These are the activations of a small network on made-up records, seen along a few directions, one row for each record.
Each row is followed by the record's values for the fields VITIM, TIVI, ZOLIZ, ZEP, KAROD, REP, NAS, LASAK.
The largest differences between rows may come from other fields.
In the rows, zero is written as 500.
Random noise pushes rows far along 10 fixed directions. That doesn't count. These rows show it; they differ only by the noise:
[598,462,594,546,598,810,585,389,599,452,451,429,364,445,553,198,483,611,448,405,785,614,455]
[590,480,409,647,678,528,546,358,319,341,692,274,135,409,351,423,499,551,736,551,471,384,336]
[584,488,337,533,516,710,589,346,541,476,438,471,499,406,488,325,425,521,493,606,677,621,511]
[730,655,496,769,570,336,609,385,169,416,619,517,354,182,383,396,443,694,683,483,357,423,528]
[318,322,627,378,581,503,391,500,553,508,687,371,333,690,639,513,612,398,478,399,516,493,240]
[431,605,669,422,443,429,681,539,375,498,533,459,411,454,220,372,534,553,597,428,393,468,448]
[419,510,489,427,823,458,354,387,596,339,447,532,232,730,327,657,189,564,576,405,176,471,380]
[319,261,172,432,323,614,538,396,693,613,510,474,700,564,697,527,370,396,443,724,694,751,496]
[451,523,761,493,578,401,501,486,452,489,594,523,370,502,501,458,469,609,519,289,364,497,398]
[550,552,378,400,512,691,716,447,503,443,330,466,493,455,206,203,499,444,471,581,481,583,575]
[255,281,392,416,376,254,425,710,301,548,761,406,427,699,569,693,635,412,575,654,629,390,203]
[448,551,505,410,571,351,214,361,466,596,617,570,569,571,691,681,617,271,460,490,373,477,326]

[537,517,291,148,532,836,630,353,506,340,471,457,501,449,235,506,476,358,399,839,444,449,305] -> {VITIM: meli, TIVI: bopi, ZOLIZ: gipa, ZEP: tamop, KAROD: volon, REP: pazi, NAS: bez, LASAK: vofes}
[497,357,490,658,423,336,506,741,503,635,444,509,612,642,676,294,691,439,395,347,497,613,718] -> {VITIM: magu, TIVI: piro, ZOLIZ: vozub, ZEP: kabe, KAROD: volon, REP: pazi, NAS: doru, LASAK: vofes}
[548,692,195,316,470,484,405,423,368,485,416,494,669,519,322,585,664,238,482,784,587,431,407] -> {VITIM: lizo, TIVI: piro, ZOLIZ: vozub, ZEP: tamop, KAROD: volon, REP: zafu, NAS: doru, LASAK: vofes}
[567,337,303,709,507,510,416,406,505,485,540,472,574,276,824,455,440,492,517,493,542,618,517] -> {VITIM: vulun, TIVI: bopi, ZOLIZ: vozub, ZEP: rosal, KAROD: volon, REP: zafu, NAS: bez, LASAK: zopiv}
[671,575,740,628,599,650,301,489,394,679,481,436,354,478,649,167,943,234,438,325,740,427,493] -> {VITIM: meli, TIVI: piro, ZOLIZ: vozub, ZEP: kabe, KAROD: volon, REP: pazi, NAS: doru, LASAK: zopiv}
[472,517,378,384,365,307,574,647,310,560,529,641,712,513,467,473,607,406,375,619,388,493,545] -> {VITIM: magu, TIVI: piro, ZOLIZ: vozub, ZEP: kabe, KAROD: volon, REP: pazi, NAS: doru, LASAK: vofes}
[553,357,608,435,427,561,609,731,431,426,435,686,685,430,749,348,500,661,241,434,751,559,449] -> {VITIM: vulun, TIVI: bopi, ZOLIZ: vozub, ZEP: kabe, KAROD: volon, REP: pazi, NAS: bez, LASAK: vofes}
[417,467,682,400,373,480,590,647,564,592,538,377,570,574,478,455,799,345,494,418,544,397,500] -> {VITIM: lizo, TIVI: bopi, ZOLIZ: gipa, ZEP: gur, KAROD: katik, REP: pazi, NAS: doru, LASAK: zopiv}
[520,453,430,548,545,563,606,456,451,418,461,384,336,426,353,257,486,454,523,471,472,576,537] -> {VITIM: meli, TIVI: piro, ZOLIZ: vozub, ZEP: tamop, KAROD: volon, REP: zafu, NAS: doru, LASAK: vofes}
[440,473,518,508,441,449,804,651,513,439,474,275,408,560,163,250,647,459,635,426,344,463,715] -> {VITIM: meli, TIVI: bopi, ZOLIZ: gipa, ZEP: gur, KAROD: katik, REP: pazi, NAS: doru, LASAK: zopiv}
[450,628,600,637,585,368,210,647,458,606,409,424,320,747,317,584,671,387,742,395,657,340,512] -> {VITIM: magu, TIVI: bopi, ZOLIZ: kevu, ZEP: gur, KAROD: katik, REP: zafu, NAS: bez, LASAK: zopiv}
[534,413,332,437,512,415,539,640,324,326,477,631,589,383,521,475,430,621,376,602,497,503,419] -> {VITIM: lizo, TIVI: bopi, ZOLIZ: gipa, ZEP: rosal, KAROD: volon, REP: zafu, NAS: bez, LASAK: zopiv}
[750,483,400,712,574,501,513,719,346,466,409,515,469,482,479,169,744,557,397,462,668,463,708] -> {VITIM: magu, TIVI: bopi, ZOLIZ: kevu, ZEP: gur, KAROD: katik, REP: zafu, NAS: doru, LASAK: zopiv}
[558,824,599,497,356,425,627,452,370,590,444,558,610,325,120,357,564,560,614,499,423,538,660] -> {VITIM: magu, TIVI: bopi, ZOLIZ: kevu, ZEP: tamop, KAROD: volon, REP: zafu, NAS: doru, LASAK: vofes}
[522,619,366,150,560,657,523,552,485,343,307,589,456,611,168,511,493,411,372,709,537,390,342] -> {VITIM: meli, TIVI: bopi, ZOLIZ: gipa, ZEP: gur, KAROD: katik, REP: pazi, NAS: doru, LASAK: zopiv}
[594,403,676,536,521,397,481,586,328,378,763,581,512,363,806,677,485,712,405,489,568,360,276] -> {VITIM: vulun, TIVI: bopi, ZOLIZ: gipa, ZEP: tamop, KAROD: volon, REP: pazi, NAS: bez, LASAK: vofes}
[319,538,693,344,370,413,525,623,737,618,275,667,699,682,427,538,372,520,421,355,466,617,649] -> {VITIM: lizo, TIVI: bopi, ZOLIZ: gipa, ZEP: gur, KAROD: katik, REP: pazi, NAS: doru, LASAK: vofes}
[697,602,420,611,709,597,462,536,366,277,378,457,279,464,386,503,445,614,645,523,601,311,414] -> {VITIM: magu, TIVI: bopi, ZOLIZ: vozub, ZEP: gur, KAROD: volon, REP: pazi, NAS: bez, LASAK: zopiv}
[590,530,349,702,646,636,546,359,707,460,305,417,465,494,459,348,385,465,610,400,385,680,737] -> {VITIM: magu, TIVI: piro, ZOLIZ: pefaz, ZEP: kabe, KAROD: volon, REP: pazi, NAS: bez, LASAK: vofes}
[319,679,672,221,399,495,333,556,572,653,311,721,691,652,434,719,441,365,385,471,536,508,391] -> {VITIM: meli, TIVI: piro, ZOLIZ: pefaz, ZEP: tamop, KAROD: volon, REP: zafu, NAS: bez, LASAK: vofes}
[723,535,546,522,622,547,406,471,393,399,575,560,471,357,675,440,645,583,338,504,620,407,380] -> {VITIM: lizo, TIVI: bopi, ZOLIZ: gipa, ZEP: gur, KAROD: katik, REP: zafu, NAS: doru, LASAK: zopiv}
[597,652,748,523,469,506,551,456,496,510,566,504,437,384,503,467,529,651,523,362,496,471,517] -> {VITIM: meli, TIVI: bopi, ZOLIZ: gipa, ZEP: gur, KAROD: katik, REP: pazi, NAS: doru, LASAK: zopiv}
[500,365,308,456,559,636,562,676,573,429,305,499,548,651,496,424,475,465,342,576,587,546,608] -> {VITIM: magu, TIVI: piro, ZOLIZ: pefaz, ZEP: tamop, KAROD: volon, REP: zafu, NAS: bez, LASAK: zopiv}
[502,372,623,559,753,451,179,595,528,471,541,402,304,804,671,570,715,313,509,342,468,364,403] -> {VITIM: magu, TIVI: bopi, ZOLIZ: gipa, ZEP: tamop, KAROD: volon, REP: pazi, NAS: bez, LASAK: vofes}
[530,367,412,480,574,612,530,510,572,424,483,423,430,593,521,444,524,498,398,508,457,490,559] -> {VITIM: magu, TIVI: bopi, ZOLIZ: gipa, ZEP: gur, KAROD: volon, REP: zafu, NAS: doru, LASAK: zopiv}
[371,286,249,397,437,481,555,513,502,455,592,497,559,571,512,471,448,505,411,679,475,618,436] -> {VITIM: vulun, TIVI: bopi, ZOLIZ: kevu, ZEP: kabe, KAROD: katik, REP: pazi, NAS: doru, LASAK: vofes}
[482,378,538,607,512,330,381,720,428,539,438,700,515,670,678,650,301,766,401,434,670,509,516] -> {VITIM: magu, TIVI: piro, ZOLIZ: vozub, ZEP: tamop, KAROD: volon, REP: zafu, NAS: doru, LASAK: vofes}
[440,426,365,609,338,254,639,712,185,553,631,408,495,447,395,496,694,430,678,634,484,419,504] -> {VITIM: magu, TIVI: piro, ZOLIZ: pefaz, ZEP: kabe, KAROD: volon, REP: pazi, NAS: bez, LASAK: vofes}
[528,698,535,593,231,435,624,563,353,626,416,656,616,331,366,538,425,692,624,603,784,467,548] -> {VITIM: vulun, TIVI: bopi, ZOLIZ: gipa, ZEP: gur, KAROD: katik, REP: pazi, NAS: doru, LASAK: zopiv}
[507,513,589,280,489,626,426,520,556,531,358,593,647,476,615,491,634,291,314,493,486,473,404] -> {VITIM: vulun, TIVI: bopi, ZOLIZ: vozub, ZEP: gur, KAROD: volon, REP: pazi, NAS: bez, LASAK: zopiv}
[473,390,364,747,415,251,319,440,324,723,686,510,572,416,817,530,688,246,506,500,340,535,591] -> {VITIM: meli, TIVI: piro, ZOLIZ: vozub, ZEP: tamop, KAROD: volon, REP: zafu, NAS: doru, LASAK: zopiv}
[358,326,326,509,504,559,498,493,805,541,382,411,595,660,630,519,411,365,476,434,431,722,691] -> {VITIM: meli, TIVI: piro, ZOLIZ: pefaz, ZEP: tamop, KAROD: volon, REP: zafu, NAS: bez, LASAK: zopiv}
[522,219,598,663,582,574,480,462,665,441,648,487,404,546,874,399,409,735,361,366,689,662,499] -> {VITIM: lizo, TIVI: bopi, ZOLIZ: kevu, ZEP: kabe, KAROD: katik, REP: pazi, NAS: doru, LASAK: vofes}
[723,782,409,424,505,635,449,285,475,506,393,686,658,364,406,576,406,547,424,695,526,477,505] -> {VITIM: magu, TIVI: bopi, ZOLIZ: gipa, ZEP: kabe, KAROD: katik, REP: pazi, NAS: doru, LASAK: vofes}

Which values does each new row have?
[372,433,566,586,314,285,497,548,585,698,487,533,755,525,695,533,518,478,480,354,479,665,667] -> {VITIM: lizo, TIVI: piro, ZOLIZ: vozub, ZEP: tamop, KAROD: volon, REP: zafu, NAS: doru, LASAK: vofes}
[497,522,636,483,238,450,813,768,326,471,484,503,582,318,394,485,495,722,575,544,651,386,500] -> {VITIM: magu, TIVI: bopi, ZOLIZ: vozub, ZEP: gur, KAROD: volon, REP: pazi, NAS: bez, LASAK: zopiv}
[468,720,582,468,652,607,395,229,741,548,288,469,358,600,198,561,359,365,702,405,265,491,615] -> {VITIM: vulun, TIVI: bopi, ZOLIZ: gipa, ZEP: gur, KAROD: katik, REP: pazi, NAS: doru, LASAK: zopiv}
[386,408,610,557,434,245,588,679,360,482,641,441,478,507,522,618,482,658,590,430,428,465,471] -> {VITIM: magu, TIVI: piro, ZOLIZ: pefaz, ZEP: tamop, KAROD: volon, REP: zafu, NAS: bez, LASAK: vofes}
[435,479,390,343,511,515,432,368,530,489,545,560,548,542,517,702,402,457,412,620,314,472,432] -> {VITIM: magu, TIVI: bopi, ZOLIZ: gipa, ZEP: gur, KAROD: volon, REP: zafu, NAS: doru, LASAK: zopiv}
[202,385,554,323,234,467,648,679,582,543,545,384,610,596,488,681,454,519,636,581,683,473,402] -> {VITIM: magu, TIVI: bopi, ZOLIZ: vozub, ZEP: gur, KAROD: volon, REP: pazi, NAS: bez, LASAK: zopiv}
[660,632,349,522,564,664,375,363,380,543,380,534,322,445,300,453,554,295,584,676,591,391,496] -> {VITIM: meli, TIVI: bopi, ZOLIZ: gipa, ZEP: gur, KAROD: katik, REP: pazi, NAS: doru, LASAK: zopiv}
[543,563,473,474,362,289,550,746,312,519,514,677,672,500,538,526,505,620,374,566,595,467,532] -> {VITIM: meli, TIVI: piro, ZOLIZ: vozub, ZEP: kabe, KAROD: volon, REP: pazi, NAS: doru, LASAK: vofes}
[430,515,601,439,404,446,469,561,508,534,457,601,586,512,561,587,470,573,428,447,616,497,444] -> {VITIM: lizo, TIVI: bopi, ZOLIZ: gipa, ZEP: gur, KAROD: volon, REP: zafu, NAS: doru, LASAK: zopiv}
[566,668,660,421,519,709,564,431,460,505,477,366,327,452,254,311,759,382,578,488,634,357,396] -> {VITIM: vulun, TIVI: bopi, ZOLIZ: gipa, ZEP: gur, KAROD: katik, REP: pazi, NAS: doru, LASAK: zopiv}
[572,685,715,632,531,634,439,386,701,599,271,596,574,540,546,359,392,610,464,234,666,655,734] -> {VITIM: magu, TIVI: piro, ZOLIZ: vozub, ZEP: tamop, KAROD: volon, REP: zafu, NAS: doru, LASAK: vofes}
[481,437,481,522,421,429,517,398,563,593,605,566,622,504,621,472,496,501,400,522,326,647,658] -> {VITIM: magu, TIVI: bopi, ZOLIZ: kevu, ZEP: kabe, KAROD: katik, REP: pazi, NAS: doru, LASAK: vofes}
[600,633,434,557,531,428,222,491,487,670,395,622,646,614,654,533,670,287,409,511,575,500,547] -> {VITIM: magu, TIVI: piro, ZOLIZ: vozub, ZEP: kabe, KAROD: volon, REP: pazi, NAS: doru, LASAK: vofes}
[306,624,570,275,315,335,274,614,568,626,384,638,884,649,666,739,636,299,387,443,638,546,374] -> {VITIM: lizo, TIVI: bopi, ZOLIZ: vozub, ZEP: tamop, KAROD: volon, REP: zafu, NAS: bez, LASAK: vofes}
[624,479,640,383,560,756,626,524,532,424,339,482,495,365,496,219,654,391,337,413,467,479,501] -> {VITIM: vulun, TIVI: bopi, ZOLIZ: vozub, ZEP: gur, KAROD: volon, REP: pazi, NAS: bez, LASAK: zopiv}
[504,536,261,358,661,409,338,366,664,408,351,699,689,646,526,618,338,388,307,538,109,617,567] -> {VITIM: lizo, TIVI: bopi, ZOLIZ: gipa, ZEP: kabe, KAROD: katik, REP: pazi, NAS: doru, LASAK: vofes}
[682,752,597,562,579,638,307,346,452,434,495,465,477,390,602,603,562,571,648,504,944,399,265] -> {VITIM: lizo, TIVI: bopi, ZOLIZ: vozub, ZEP: kabe, KAROD: volon, REP: pazi, NAS: bez, LASAK: vofes}
